Each row below holds a small network's activations on one input, seen along a few directions.
In each table, some parts of the input vary, and every possible input appears once, in random order.
Descriptions start from the smaller parts, as in this example, which fits no table here: one of 5 places around a ring, together with either a single point or one of 11 places along a line or (one of 2 separate values, together with one of 6 places along a line).
Shared parts are said once, and a part with two or three values counts as separate values.

Other details of the inputs shift rows strongly along two fixed directions, in all tables alike. That doesn't count.

A family of inputs:
row 1: [  6   6 -12 -53  -1  -1  46 -31 -11   2 -44 -22]
row 2: [ 22  20 -28  33   6 -13  11   8  18 -23  18   4]
row 3: [ 19  18 -28  31   4 -13   3   6  25 -25  14  13]
row 4: [-27 -39  44 -21 -13  28 -27  -6 -47  -6  35   2]
row 5: [  2 -32  24 -11 -10  25 -15 -16 -48 -53  38  -4]
row 6: [ -4   6  -1  37   9  -6 -21  28   7  21  25  10]
row 7: [-18 -44  44 -19   2  20 -31  -3 -53 -14  23   5]
row 8: [  3   6 -12 -53  -4  -3  38 -33  -1   1 -49 -12]
row 9: [  7  35 -27  16  -3 -14  18  10  49  22 -20  -1]
row 10: [ -7 -22  19 -33  -1  15  -6 -17 -38 -10 -11  -5]
row 11: [-21 -42  42 -15  -4  26 -20  -3 -57  -6  31   2]
row 12: [ -6 -11   6 -39  -1   9  17 -24 -23  -8 -29 -14]
row 13: [ -8 -23  24 -36 -13  16   0 -20 -29  -4  -1  -4]
row 14: [-15   5   3  38   3   1 -22  27  18  15  21  17]
row 15: [ 16   3  -9 -57   3  -8  42 -29 -11   1 -45 -17]
row 16: [ 10  31 -30  23   6 -25  14  10  49  25 -24   9]
row 17: [  5  18 -13  29   3 -11 -10  18  26  18   0   0]
row 18: [  3  13 -10  23   9 -20 -10  19  30  20   2  16]
row 19: [-22 -15  23  52   5   5 -59  38  -5  16  55  29]
row 20: [  7   8 -11 -52  -3   4  47 -28 -10  -1 -46 -21]
row 21: [ 31  34 -41  19  -2 -20  24  -4  43 -20  -4   1]
row 22: [ -5  17 -11  33   8  -5  -4  21  26  12  -5   3]
row 23: [ -1   3   4  35   5  -9 -25  26  17  14  21   6]
row 24: [ -1 -14   8 -38  -1   8  16 -25 -23  -8 -31 -11]
row 25: [ 29  31 -43  26   8 -21  23  -1  35 -27 -13   0]
row 26: [-11   5   2  38   1  -2 -20  24  16  14  22   1]
row 27: [ 13   8 -10 -60 -11  -1  33 -35  -4   3 -46 -15]
row 28: [-24 -36  43 -15 -11  34 -24  -3 -48 -14  26  -6]
row 29: [ 14  29 -27  22   2 -19  16   8  44  20 -24  -7]
row 30: [-16 -16  27  47   1   1 -53  37   2  16  60  24]
Description of these inputs: one of 5 separate values, together with either a single point or one of 5 places along a line.
- The inputs of row 8 and row 1 match in every part but the choice among 5 separate values. If row 3 is changed in the same way as row 8 into row 1, which row does it become? => row 2
- Which other rows agree with row 9 in the choice among 5 separate values? List them by row number. => row 4, row 13, row 21, row 27, row 30
- Start at row 20 and move only the place on the line of 5, one step at a time. The first step leads to row 1. Which rows follow, in order? => row 11, row 6, row 15

A family of inputs:
row 31: [-18  -3   5  34   9  11 -15  19  -8   1  14   4]
row 32: [  8  21 -27   6   8 -12  25   2  20   7 -39 -21]
row 33: [  1 -13   4 -41 -15  18  20 -33 -33 -24   4 -17]
row 34: [ -9 -20  26 -50 -18  27  10 -21 -32  -1  -9 -16]
row 35: [-18  -2  13  27  -7   8 -23  14  10  13  10   2]
row 36: [  2 -22  18 -36  10   6   1 -15 -39  -9  -9  -8]
row 37: [  3 -14  14 -34 -12  19   9 -25 -28 -31  -7 -22]
row 38: [-14   0  15  19 -10  11 -17  18   4  20  27   3]
row 39: [-15  -4  17  18  -6   9 -23  16   7  13  15  -4]
row 40: [  6  -3  -5  12   0  -7 -12   1  -2  -5  33  13]
row 41: [ -6   2  -1  24  -5  11 -10   7   3 -18  19   5]
row 42: [ 15  24 -22   0 -10  -7  28  -6  18  -6  -5  -9]
row 43: [ 24  19 -27   5   2 -24   9  -4  28  -8 -19   1]
row 44: [-16  -3  12  25  -8   6 -25  19   9  13  12  -2]
row 45: [-16  -2  17  12 -14   9 -12  13  -3  17  27   3]
row 46: [ -3  -5   2  13   2   2 -21   7  -3 -20  25  24]
row 47: [ 16  21 -24  -5  11 -24  25   1  13  16 -20   1]
row 48: [ -4  -8   5  32  16  -8 -25  20  -4   6  11  13]
row 49: [-22  -3   6  22   7  13 -11  17 -12  -5  14   6]
row 50: [-10  -3  10  25   5   9  -9  20 -13  10  26  -2]
row 51: [-12  -5   6  37   8   6 -15  19  -4   3   9  -2]
row 52: [ 18  20 -23  -3  13 -21  22   3  14  16 -20   0]
row 53: [-20  -8  15  22  -6  16 -23  10   2   9  14   5]
row 54: [  7  26 -22   3   3 -11  33   2  13  14 -19 -13]
row 55: [ 20  17 -24  -5  14 -20  22   4  17  15 -25  -1]
row 56: [ 11  16 -16 -11  -1 -20  11 -10  29  16 -39   2]
row 57: [ 24  15 -19  -4   3 -19  10  -7  22  -9 -16  -2]
row 58: [-14  -8   5  18  16   0 -21  18 -10  -2  16  22]
row 59: [-10  -6  13  23   9  10 -13  17 -12   4  17  -9]
row 60: [-13  -3   3  35   9   8 -12  16  -4   3   9   0]
row 61: [ 11 -13   8 -35 -10   2   8 -22 -28 -20   9   3]
row 62: [ -5  -3   2  30  -4  12 -16   7   1 -17  22   3]
row 63: [ -3 -10  10  25  17  -8 -27  22  -8   6  17   7]
row 64: [ -7 -17  16 -25   2  15   9 -12 -34 -11 -16 -23]
row 65: [-25   0  10  16  -7  15 -18  15   7   6  15  10]
row 66: [ 13 -15  10 -40  -8   6   9 -25 -29 -22   5   1]
row 67: [ -6 -21  18 -43  -6  10  -2 -26 -22  -4 -20   4]
row 68: [ 11  21 -23   5   7  -7  29   6  18  14 -24 -15]
row 69: [ 11  -6   3  14   0  -2 -17  11   0  -8  30  14]
row 70: [ 15  18 -28   4  18 -21  19  -3  20   8 -37   3]
row 71: [  7  29 -29   5  -3  -3  24  -4  29 -16 -18  -2]
row 72: [  5 -12  13 -34 -11  19  11 -24 -26 -29  -2 -21]
row 73: [ 22  19 -28   5   4 -18  13 -10  27 -10 -21   7]
row 74: [  0 -16  19 -49 -10   6   4 -20 -25   6  -6   1]
row 75: [  3  -3  -2  17   3  -2 -18   4   2 -16  19  20]
row 76: [  2  23 -19  -7   2 -15   9   0  34  14 -26  15]
row 77: [ 27  21 -25  -3   5 -20  14  -7  27  -6 -15  -2]
row 78: [-22  -6  13  16  -7  16 -20  11   2   8  13   7]
row 79: [ -2 -16  20 -50 -13   5   6 -22 -27   5  -4   2]
row 80: [  7 -15   9 -42 -15  22  19 -25 -30 -27  -3 -18]
row 81: [  0 -24  12 -33   6   1   0 -15 -38 -12 -19  -7]
row 82: [  6  19 -18  -8   2 -16  10  -6  31  16 -32  10]
row 83: [  1   4   1  30  -7   7 -11  16   4  -6  37   2]
row 84: [  4  13 -17   8   3 -15  43  -1  40   0 -17  -9]
row 85: [-15   2   3  11 -10   5  -7   7   6  21  20  -1]
row 86: [ -3  -1   1  35  -6   4 -21  16   6 -14  25  -3]
row 87: [ 12  13 -24 -11  13 -20  23  -7   5  14 -16  -2]
row 88: [  6  -6   3  29   2  -7 -26   9   4 -13  22  16]
row 89: [ -2 -23  26 -50  -6   9  -5 -22 -28  -1 -10  -5]
row 90: [-11 -18  11 -37  -2  18  20 -23 -45  -6  -3 -20]
row 91: [ -4  -6  15   8   1  -6 -26  11   7  15   9   9]
row 92: [ 17  22 -26   5  -5  -7  24 -12  26 -13 -28 -13]
row 93: [ -3  -9  14   7  -2  -1 -24  16   4  19  22  15]
row 94: [  5  24 -12  -5  -4  -5  17  -2  32  19 -26 -16]
row 95: [ -7  -8  11  15   0  -7 -31  15   8  14  10  12]
row 96: [ 11  18 -27   1  17 -19  18  -1  17   7 -34   6]
row 97: [ -5 -37  27 -45   0   3  23 -27 -27 -22  -1   0]
row 98: [ -9  -8   7   8  -2  -5 -22   8   1  22  28  15]
- What is each input in this table made of? => one of 2 separate values, together with either a single point or (one of 3 separate values, together with one of 11 places along a line)
- The inputs of row 83 and row 66 match in every part but the choice among 2 separate values. If row 37 is changed in the same way as row 83 into row 66, which row does it become? => row 57
- The inputs of row 36 and row 59 match in every part but the choice among 2 separate values. If row 40 is changed in the same way as row 36 into row 59, which row does it become? => row 33
- Which other rows does row 51 become when the choice among 3 separate values takes its other values? List them by row number. => row 35, row 92
- Which other rows does row 67 become when the choice among 2 separate values takes its other values? List them by row number. => row 53
- Which other rows does row 55 become when the place on the line of 11 takes its other values? List them by row number. => row 36, row 47, row 48, row 52, row 58, row 63, row 70, row 81, row 87, row 96

A family of inputs:
row 99: [  7  21 -18  -3   3 -11  24   1  21  28 -19  -6]
row 100: [-14  -1   8 -21 -19  22  12 -14  -7   2  -4 -18]
row 101: [ 29  13 -20 -26  -3 -20  12 -18  17  -9 -20   9]
row 102: [ -7 -13  11  31   9   2 -29  17 -13  -3  22   2]
row 103: [  9 -14   6  -9   4   3  -6  -8 -23 -20  19   9]
row 104: [ -3  18 -15   7   4 -15   8  11  22  31  -5   7]
row 105: [ 19   4 -11  -1   4  -7   6  -5  -6 -19   5  -6]
row 106: [ -7  -2   8  12  -1   5  -7  14  -8  18  17 -11]
row 107: [-3 14 -9 36 -8  1 -2 14 31 -1 18 -1]
row 108: [ -3  23 -16   5  -5   2  17  -1  33   5 -31 -14]
row 109: [ -4 -22  14 -38  -1   4   9 -19 -29 -11   0   4]
row 110: [ -9 -21  20 -34   4  14   3 -14 -31  -2 -16  -6]
row 111: [ -3  11  -5  35  11  -8 -12  26  18  16   2  -5]
row 112: [ -6  -4  14  -2  -8  -2 -20   9   3  26  14   9]
row 113: [ -8 -18  12 -22  -4  19   7 -18 -34 -23 -13 -11]
row 114: [-14 -21  19 -39   4   9   1 -15 -30  -1 -16   2]
row 115: [  1 -23  19 -40  -5   3 -12 -23 -25  -8 -16   6]
row 116: [  4 -22  20 -42 -11   2  -1 -22 -21  -8  -1   3]
row 117: [  0  -8   6  -4 -13  17  -6 -12 -12 -33  20  -1]
row 118: [ -3   5   5  19   3 -12 -26  20  24  23   1  16]
row 119: [  0 -10   4  18   8  -5 -26  12  -9 -12  38  26]
row 120: [ -3  -9  10  26   6  -2 -16  16  -2   4  33  11]
row 121: [ 26  28 -33  -8   4 -22  42 -10  29   4 -35 -21]
row 122: [-12   9  -2  37   5   4  -7  24  14   8   4  -1]
row 123: [ -9 -14  12  27  11   2 -28  15 -11   2  21  15]
row 124: [  8  13 -14  37   2  -2  -4  15  11 -16  23   7]
row 125: [  1  -7  -4 -31   7  -6  11 -20 -12  -5 -28   5]
row 126: [-10  -9  11  32  -3  11 -12  17  -8  -9  35   2]
row 127: [  1  26 -21   5  -5  -1  29   3  21  17 -19 -16]
row 128: [ 11  31 -34  -4  -5  -8  32 -17  39  -4 -49 -15]
- The inputs of row 126 and row 122 match in every part but one. If row 116 is changed in the same way as row 126 into row 122, which row does it become? => row 118
- What is each input in this table made of? => one of 5 places along a line, together with one of 6 places along a line
- Which other rows does row 123 become when the place on the line of 6 takes its other values? List them by row number. => row 102, row 113, row 115, row 125, row 128
- Which other rows does row 104 become when the place on the line of 6 takes its other values? List them by row number. => row 99, row 100, row 106, row 112, row 127

A family of inputs:
row 129: [  0  -9   6 -26 -13  16  10 -24 -26 -22   0 -17]
row 130: [ 24  30 -30  13   4 -23  16   4  32   8   3   5]
row 131: [-12 -45  41 -15   0  25 -27  -6 -55 -32  30  -2]
row 132: [  3  12  -9 -32 -12  -2  32 -26  10   8 -37 -21]
row 133: [  8  10  -8 -39   4  -7  26 -17   2   8 -49 -19]
row 134: [-22  -7  14  42   6   7 -33  28  -5  20  29   2]
row 135: [ -4   8  -7 -25   2   7  29  -9  -4   9 -36 -16]
row 136: [  3  25 -20  37  -2  -1   6  19  28  -1  14   1]
row 137: [ 11  10  -9 -34   2  -7  23 -19   1  10 -50  -8]
row 138: [  0  14  -7  28  -2 -13 -10  23  39  20   5   2]
row 139: [ 10  26 -27  30  12  -9  22  10  32  -1 -11  -5]
row 140: [  0  22 -25  15  12 -21   3  12  34  23 -26  10]
row 141: [-16 -16  27  41  -4   8 -49  27   4  14  46  23]
row 142: [ 12  24 -32  38   8 -17  13  11  33   2  -9  -7]
row 143: [  1 -16  10 -42   5   2  11 -15 -32  10 -11  -4]
row 144: [-24 -16  22  39   0   5 -49  26   7  12  47  28]
row 145: [ 21  17 -26  17  13 -26  16   9  21   4  -1   6]
row 146: [  1 -15  14 -45  -9   2  14 -20 -22   5  -3  -3]
row 147: [  6 -17  13 -30 -13  16  -3 -21 -28 -25   1   0]
row 148: [ 10 -17   8 -29   0   7   8 -23 -27 -25 -16  -2]
row 149: [-14 -10  12  43  -1   5 -46  25  -1 -10  53  27]
row 150: [ 15  25 -20  21   0 -13   1  10  33  -2   1  -2]
row 151: [-13 -12  17 -35 -14  21  18 -17 -19  -3 -10 -13]
row 152: [-18 -45  37 -13   1  21 -30  -9 -55 -34  30  14]
- What is each input in this table made of? => one of 4 places along a line, together with either a single point or one of 5 places along a line
- Start at row 152 and move only the place on the line of 4, one step at a time. The first step leads to row 149. Which rows follow, in order? => row 144, row 140
- Start at row 136 and move only the place on the line of 5, one step at a time. The first step leads to row 129. Which rows follow, in order? => row 150, row 147, row 149
